Each row below holds a small network's activations on one input, seen along a few directions.
In each table, some parts of the input vary, and every possible input appears once, in random order.
Descriptions start from the smaller parts, as in this example, which fits no table here: one of 2 separate values, together with either a single point or one of 11 places along a line or (one of 6 places along a line, together with one of 8 places around a ring).
Shared parts are said once, and a part with two or three values counts as separate values.
(in the rows, 128 means zero)

Other details of the inputs shift rows strongly along two fixed directions, in all tables alike. That doesn't count.

Table:
row 1: [132 135  91 147  99  95 143 120 133 104 121]
row 2: [142 129 117 121  98 102 162 135 146 101 114]
row 3: [115 147 137 113 122 111 144 126 157 109 105]
row 4: [105 162 136 126 142 101 143 118 135 105 129]
row 5: [135 102 109 123 125  53 142  66 136  72  98]
row 6: [134 149 116 138 120 100 153 125 121  94 135]
row 7: [155  51 110 144 145 108 135  93 103 132 124]
row 8: [126 150  95 129  92  95 134 129 137 124 123]
row 9: [176  48 143 123 163 112 126 108  89 113 135]
row 10: [115 125 119 140 134 122 111 125 127 139 122]
row 11: [131 113 138 147 137 158 131 172  96 152 166]
row 12: [127 142 126 126 122 147 139 133 146 134 118]
row 13: [134 121 101 145 105 118 126 139 119 133 131]
row 14: [114 163 137 106 134  99 122 113 126 107 122]
row 15: [123 147 131 130 126 182 114 159 133 165 128]
row 16: [164  46 122 124 135 101 124 105 117 128 127]
row 17: [140 103 104 137 118  65 168  57 142  75 112]
row 18: [142 105  91 138 125  61 162  60 137  81 103]
row 19: [133 104 111 114 121  52 141  71 138  82 101]
row 20: [124 170 119 121 136 107 136 104 125 116 125]
row 21: [ 90 225 107 130  95 147 106 151 176 141 134]
row 22: [124 157 138 114 132 130 124 118 116 137 140]
row 23: [110 205 139 107 103 185  93 182 162 166 127]
row 24: [143 122 138 112 119 142 128 119 128 132 114]
row 25: [148 118 135 114 122 140 123 135 143 120 114]
row 26: [159  34 115 138 147 108 133  96  97 143 128]
row 27: [114 145 150 114 126 173  95 164 130 155 121]
row 28: [136 147 130 110 111 121 139 125 165 102 109]
row 29: [179  50 122 135 123 117 146 130 103 109 114]
row 30: [117 184 113 105 102  89 169  99 177  91  98]
row 31: [143  47 124 146 148 108 124 100 105 111 124]
row 32: [ 99 231 120 109  99 156 118 150 167 150 112]
row 33: [ 98 137 122 143 129 123 127 134 144 138 133]
row 34: [152 105 131 131 114 166 114 176 109 159 130]
row 35: [146  90 152 113 130 175 111 147 110 172 133]
row 36: [161  47 145 110 147 108 128 113 109 124 101]
row 37: [153  74 144 140 148 169 106 176  67 176 165]
row 38: [122 146 130 129 148  94 134 104 121  94 117]
row 39: [ 98 230 129 113  94 164 121 145 167 138 118]
row 40: [106 180 130  99 103  85 154 105 176  76  94]
row 41: [135  68 151 150 172 181 123 157  81 178 170]
row 42: [115 183 127  85 100  80 136 101 168  85  85]
row 43: [109 141 116 126 124 104 116 119 139 135 118]
row 44: [ 83 219 114 127  95 143 120 155 184 144 143]
row 45: [ 81 224  99 143  79 139 131 171 166 144 145]
row 46: [132 135 135 133 142 135 131 111 108 121 140]
row 47: [119 145 123 134 119 164  94 158 139 167 144]
row 48: [144 100 130 109 124  70 159  79 147  58  87]
row 49: [122 162 127 147 127 165 114 174 103 150 156]
row 50: [137 134 131 117 114 119 153 102 148 102 109]
row 51: [136 141 120 132 101 139 140 158 140 124 123]
row 52: [151 119 114 108 140  52 162  62 119  81 108]
row 53: [126 115 138 149 159 169 123 145 100 158 157]
row 54: [132 111 134 115 144  54 164  73 127  57 114]
row 55: [124 112 153 138 151 169 128 144 101 157 165]
row 56: [119 166 130 129 131 116 147 102 131 104 136]
row 57: [130 128 109 134 115 101 139 107 157 103 124]
row 58: [167  35 146 121 154 117 126 113 101 121 102]
row 59: [150  66 147 126 165 109 121 106  85 108 128]
row 60: [124 131 141 118 151 113 117 124 109 130 128]
row 61: [161  37 106 161 127 107 148 121 100 115 136]
row 62: [111 115 123 145 131 125 122 123 133 122 132]
row 63: [105 143 115 146 130 127 114 129 136 134 124]
row 64: [179  46 142 101 134 114 129 115 120 121 110]
row 65: [123 117 150 136 163 156  99 151  93 156 143]
row 66: [126 196 121  93 114  71 140  97 157  85 113]
row 67: [127 105 128 145 131 166 106 136 109 171 148]
row 68: [116 145 114 144 117 139 124 116 134 137 135]
row 69: [105 152 104 139 117 112 148 112 153 129 131]
row 70: [110  99 130 159 145 159 107 151 119 161 144]
row 71: [110 147 126 132 116 165 103 144 127 180 149]
row 72: [ 76 228 100 144 102 150 124 142 170 151 136]
row 73: [149  68 157 145 166 183 107 164  91 161 167]
row 74: [140 131 135 126 143 129 123 127 121 115 138]
row 75: [164  34 143 129 156 121 131 114 103 115 105]
row 76: [146  55 162 133 144 197 122 161 103 178 150]
row 77: [109 165 132 132 143 105 137 115 133 101 125]
row 78: [ 95 166 150 138 145 171 104 163 119 147 153]
row 79: [ 84 152 133 143 124 166 105 165 140 163 152]
row 80: [154  59 147 123 147 186 106 161  96 192 137]
row 81: [ 85 204 142 127 117 185 103 183 160 163 127]
row 82: [135 135 137 124 141 130 127 110 106 127 138]
row 83: [117 193 124 107 117  77 157 101 165  76 123]
row 84: [121 131 141 130 150 126 118 123 109 111 133]
row 85: [100 143 129 147 120 171 121 149 135 171 159]
row 86: [161 119 109 122 122  50 163  84 111  64 111]
row 87: [138  63 161 134 152 196  93 170  97 167 136]
row 88: [163  60 141 129 125 179 107 187  91 181 141]
row 89: [ 87 243 118 129 122 149 121 141 147 139 138]
row 90: [118 150 148 116 116 180 115 178 155 160 139]
Description of these inputs: one of 3 separate values, together with one of 5 places along a line, together with either a single point or one of 5 places around a ring.
The inputs of row 49 and row 11 match in every part but the place on the line of 5. If row 84 is changed in the same way as row 49 into row 11, which row does it become?
> row 54
The inputs of row 63 and row 10 match in every part but the place on the line of 5. If row 38 is changed in the same way as row 63 into row 10, which row does it become?
> row 65
The inputs of row 74 and row 9 match in every part but the place on the line of 5. If row 15 is changed in the same way as row 74 into row 9, which row does it become?
> row 32
List by row number the other rows that have the place on the line of 5 and the choice among 3 separate values in common with row 76.
> row 2, row 3, row 30, row 40, row 90
Change only the choice among 3 separate values in row 12. List by row number the other rows that result.
> row 53, row 72
Change only the place on the line of 5 in row 16. List by row number the other rows that result.
> row 21, row 44, row 47, row 57

Table:
row 91: [126 148 127 123 130 106 136 114 129 114 131]
row 92: [131 112 138 133 143 138 117 141 104 144 144]
row 93: [124 144 119 121 110 119 139 122 152 123 116]
row 94: [132 146 124 115 119 113 132 125 133 113 116]
row 95: [119 144 121 134 124 112 136 117 137 109 126]
row 96: [142 107 135 129 132 151 120 142 115 143 133]
row 97: [138 104 137 131 130 153 125 142 120 145 132]
row 98: [121 144 131 126 132 106 138 118 133 108 129]
row 99: [140 105 132 131 128 146 117 145 115 146 130]
row 100: [134 112 132 140 141 146 120 136 107 143 143]
row 101: [130 148 127 119 117 122 139 122 140 114 117]
row 102: [173  44 133 120 145  90 157  89 107  90 111]
row 103: [117 147 130 115 133 115 121 104 142 120 114]
row 104: [176  45 130 119 144  87 152  88 105  91 112]
row 105: [124 148 118 131 122 112 134 113 133 115 128]
row 106: [130 106 126 141 135 145 119 135 113 148 144]
row 107: [122 146 126 129 132 110 138 119 133 107 126]
row 108: [131 111 135 140 142 149 126 136 109 142 142]
row 109: [127 150 122 126 131 110 136 115 129 112 128]
row 110: [116 144 114 132 119 112 140 113 142 120 127]
row 111: [117 144 129 115 132 110 118 107 138 120 111]
row 112: [131 144 129 111 119 110 131 124 133 113 119]
row 113: [119 144 111 131 118 109 134 113 140 120 128]
row 114: [112 142 134 119 134 115 123 108 146 115 112]
row 115: [126 103 122 142 133 140 116 139 113 151 141]
row 116: [136 105 141 128 137 151 122 148 118 137 132]
row 117: [140 108 142 121 135 147 119 143 115 143 137]
row 118: [135 102 137 133 131 151 121 146 122 141 131]
row 119: [129 108 133 142 138 148 125 135 112 144 143]
row 120: [132  97 131 134 128 148 121 147 130 147 130]
row 121: [114 146 133 116 133 118 127 105 143 120 113]
row 122: [124 142 122 123 113 117 135 126 150 115 115]
row 123: [136 100 126 132 125 144 116 146 122 152 129]
row 124: [141 107 134 129 131 147 117 146 112 143 130]
row 125: [122 100 127 145 136 144 121 140 121 145 142]
row 126: [121 144 113 131 119 106 132 115 133 117 125]
row 127: [128 109 135 143 143 147 122 141 111 138 141]
row 128: [131 148 122 120 113 118 133 121 142 117 117]
row 129: [126 148 121 126 130 106 134 118 125 112 125]
row 130: [ 87 218 126 135 115 174 100 175 137 166 148]
row 131: [ 90 211 123 126 100 181 100 179 160 177 140]
row 132: [123 149 125 127 131 113 142 115 131 112 127]
row 133: [124 103 130 144 137 145 121 140 118 143 142]
row 134: [118 145 118 131 121 113 140 113 138 117 127]
row 135: [136 101 134 131 128 151 125 142 124 148 131]
row 136: [138 102 129 131 126 145 116 146 119 149 129]
row 137: [139 102 131 131 128 149 119 142 122 149 133]
row 138: [128 146 133 112 120 117 139 121 139 113 121]
row 139: [123 146 116 131 121 107 132 116 129 114 125]
row 140: [127 142 134 114 121 114 136 125 141 108 120]
row 141: [122 147 131 123 131 109 141 115 131 113 130]
row 142: [128 145 127 121 118 119 136 125 142 109 115]
What is each input in this table made of?
> one of 4 places along a line, together with either a single point or (one of 2 separate values, together with one of 6 places along a line)
The inputs of row 116 and row 94 match in every part but the place on the line of 4. If row 118 is changed in the same way as row 116 into row 94, which row does it become?
> row 99
The inputs of row 129 and row 132 match in every part but the place on the line of 4. If row 136 is changed in the same way as row 129 into row 132, which row does it become?
> row 135
A walk changes only the place on the line of 6. It starts at row 117 and steps to row 104. List the rest of the walk in order.
> row 96, row 128, row 137, row 131
Change only the choice among 2 separate values in row 137. List by row number the other rows that result.
> row 106
Change only the choice among 2 separate values in row 123. List by row number the other rows that result.
> row 115

Table:
row 143: [135 139 128 111 116 120 133 120 143 118 110]
row 144: [125  99 129 147 146 140 122 128 109 142 145]
row 145: [145  92 123 136 120 142 126 146 118 145 134]
row 146: [143  96 143 122 135 148 124 142 118 138 128]
row 147: [ 68 247 122 134 110 169 100 169 154 167 150]
row 148: [137 101 137 133 142 141 119 136 108 139 136]
row 149: [130 142 131 115 122 117 136 125 139 112 117]
row 150: [126 103 128 146 149 135 121 127 102 144 148]
row 151: [139 121 109 129 107 102 148 115 143 107 115]
row 152: [119 153 125 133 136 110 140 114 122 110 137]
row 153: [139  99 142 129 141 144 123 141 112 136 135]
row 154: [132  97 133 135 140 139 117 133 113 143 137]
row 155: [ 90 190 139 130 116 202  86 193 142 192 147]
row 156: [130 142 128 115 120 115 131 122 138 115 113]
row 157: [135 103 135 136 145 140 120 133 104 139 140]
row 158: [131 136 125 113 114 118 131 118 148 122 111]
row 159: [121 138 122 126 122 114 132 117 143 116 118]
row 160: [124 149 128 126 130 112 138 118 129 110 130]
row 161: [119 144 120 129 127 109 131 113 133 118 127]
row 162: [146 128 117 122 109 103 152 121 136 101 118]
row 163: [136  90 136 130 132 147 121 136 125 144 126]
row 164: [128 144 126 119 123 114 130 120 135 114 117]
row 165: [129 133 124 118 114 121 134 117 151 120 111]
row 166: [123 136 124 123 119 116 132 119 146 117 114]
row 167: [150  96 126 133 122 144 127 148 113 141 133]
row 168: [119 140 121 130 125 113 133 115 140 116 122]
row 169: [135  95 134 132 138 141 117 136 116 144 132]
row 170: [123 101 128 150 149 138 124 126 106 142 148]
row 171: [127  97 131 143 143 141 121 130 113 142 141]
row 172: [121 151 123 130 131 110 133 113 125 114 130]
row 173: [121 151 127 130 133 111 139 116 126 110 134]
row 174: [132 140 128 113 118 118 131 121 141 116 111]
row 175: [135 140 132 111 117 121 138 123 144 114 114]
row 176: [137 101 140 133 143 142 124 138 109 136 139]
row 177: [127 139 119 132 137  94 142  99 120 102 129]
row 178: [128 137 125 115 116 116 130 119 145 120 112]
The inputs of row 146 and row 174 match in every part but one. If row 162 is changed in the same way as row 146 into row 174, which row does it become?
> row 167
What is each input in this table made of?
> one of 4 places along a line, together with either a single point or one of 8 places along a line
Change only the place on the line of 8 in row 143. List by row number the other rows that result.
> row 148, row 156, row 157, row 164, row 172, row 174, row 177
List by row number the other rows that have the place on the line of 4 in common with row 150.
> row 145, row 147, row 154, row 155, row 158, row 161, row 169, row 178
